A small network was trained on invented records. Each row is its activation on one of them, seen along a few directions.
Records have a field called DAP. Each example row is followed by its value.
Records without DAP are marked none.
Other fields move the rows too, some of them a lot.
Strong random noise was added to every row along 6 fixed directions; ignore it. To show where, here is one row again and again, with new noise each time:
-52 -46 106 -31 -158 114 46 123 6 -33 144 9 102 109 -197 -42 20 74 -103 201
-122 358 147 -43 -97 209 8 62 -252 -155 -190 -211 -66 -187 330 -174 -64 -234 50 -83
125 -358 39 -192 111 -3 -30 211 0 59 25 38 115 302 17 -261 49 117 -137 193
458 194 30 -98 -231 23 -306 -329 -453 332 -124 -156 -171 -75 16 283 -20 -296 92 -368
-581 461 135 397 -484 119 161 -169 -130 -259 158 138 1 -181 -16 110 175 -173 -1 17
350 275 92 -86 -345 21 -157 -148 -287 229 202 -175 -21 -63 -192 290 -2 -190 70 -252
-247 -349 116 -187 158 457 -76 293 -139 -325 -155 -111 -106 303 -13 -275 -38 99 -216 499
20 -125 -5 22 -37 3 -163 -176 -286 84 -178 95 -105 141 199 -50 129 -143 -44 -68

139 -113 -106 42 -205 321 -9 -72 105 153 -123 -91 -82 -24 -439 309 -134 60 -19 206 -> tazog
-119 -14 -137 374 -110 -307 75 -223 297 95 309 293 88 -57 -81 165 259 37 19 65 -> lubi
-52 -436 -127 133 200 -121 -19 -60 69 30 195 261 -85 490 -175 72 210 101 -186 149 -> bov
362 -318 -99 -274 70 105 -147 98 108 235 264 -175 19 69 -617 157 -4 238 -169 280 -> fofe
94 61 134 -256 57 169 -26 128 -152 38 -90 -111 23 41 136 -135 -115 -70 -50 68 -> zat
266 -343 -144 -218 79 -168 -289 -6 -345 69 357 86 -52 478 177 95 204 -254 80 -227 -> bov
-140 -96 -10 171 -81 282 -37 -138 -242 -165 -267 96 -289 -10 -207 65 -49 18 -164 248 -> fofe
-237 -238 -128 322 -178 -426 48 -89 356 62 269 322 93 265 17 -35 317 129 -75 -40 -> tedu
184 -29 -167 101 -434 -97 -190 -258 -61 200 62 110 -17 86 -324 611 15 33 -24 -82 -> none
391 103 20 -319 -29 -326 -167 157 -216 271 422 -236 175 108 109 -107 51 -222 115 -361 -> tedu
-101 109 -58 150 69 88 164 99 166 -92 -416 -30 -34 -93 143 -204 -147 1 -80 140 -> tazog
54 638 226 -34 -145 7 248 205 -20 -36 70 -409 -25 -340 95 48 -220 -210 153 -226 -> samot
348 -34 -39 -11 269 106 -421 -440 -437 -19 -327 -117 -459 -40 142 300 155 -334 137 -258 -> lubi
-277 62 70 159 -140 21 -114 -103 -203 1 315 311 65 45 -344 134 287 52 -59 90 -> guz
287 -289 -165 112 -45 -530 161 257 539 245 -78 185 365 153 365 -156 -28 302 -17 -131 -> none
-97 216 56 -16 5 111 -22 172 91 -115 12 -181 0 -106 102 -125 -119 37 36 -95 -> guz
6 598 270 -276 31 244 465 347 330 -183 -79 -438 210 -551 -280 -211 -429 197 52 276 -> tek
-186 -77 12 -78 369 -309 102 157 -150 -19 225 140 47 86 266 -404 87 -42 -29 -133 -> sili
-233 112 46 231 156 -180 541 -61 552 270 -394 459 376 -427 -183 -332 -274 386 -168 255 -> sili
546 -247 10 -213 92 -203 -306 -97 -109 134 612 -357 -119 320 -311 318 284 37 21 -279 -> tek
129 -113 13 15 -326 -276 2 -71 119 295 341 329 303 200 -269 112 -9 85 -25 -3 -> zat
-85 -182 66 23 -129 -152 -4 -89 95 -43 518 196 96 296 -475 305 322 134 -93 198 -> samot

Which value of DAP does each new row have?
-212 48 43 -28 79 155 -35 -103 -179 -98 51 -1 -60 -56 -43 -21 -97 -34 -80 -9 -> sili
-340 -119 -99 171 325 -76 202 -27 78 -213 -544 126 14 -100 729 -616 62 -41 -72 -73 -> fofe
292 -139 6 -52 147 -330 98 -40 161 333 -264 48 183 10 344 -163 -46 -26 46 -249 -> samot
91 63 84 -129 146 -139 151 78 76 42 -29 -180 190 -154 159 -250 -63 8 7 -84 -> tek
390 -308 -181 -167 117 185 -334 -199 -231 299 -176 -113 -252 175 -6 245 -129 -142 103 -69 -> bov
206 -295 17 -162 284 244 -91 348 309 -309 73 -289 -130 241 43 -82 -177 184 -73 325 -> lubi
-313 44 -149 159 -146 60 65 95 -10 -183 145 -71 -56 68 286 -72 106 -176 117 -29 -> tazog
-62 -380 74 -248 106 427 34 429 155 -152 -311 -158 -133 217 -334 -231 -444 254 -203 627 -> tedu
187 27 -9 -175 -208 -90 34 17 191 -48 437 -248 -14 37 -271 235 -40 89 85 -87 -> tek
-78 -491 59 -95 196 239 -122 79 -174 -109 -25 -64 -298 447 -311 125 13 85 -203 379 -> samot
230 -218 -24 39 -76 -409 180 -14 378 456 146 294 405 78 -362 -77 91 227 -111 30 -> tedu
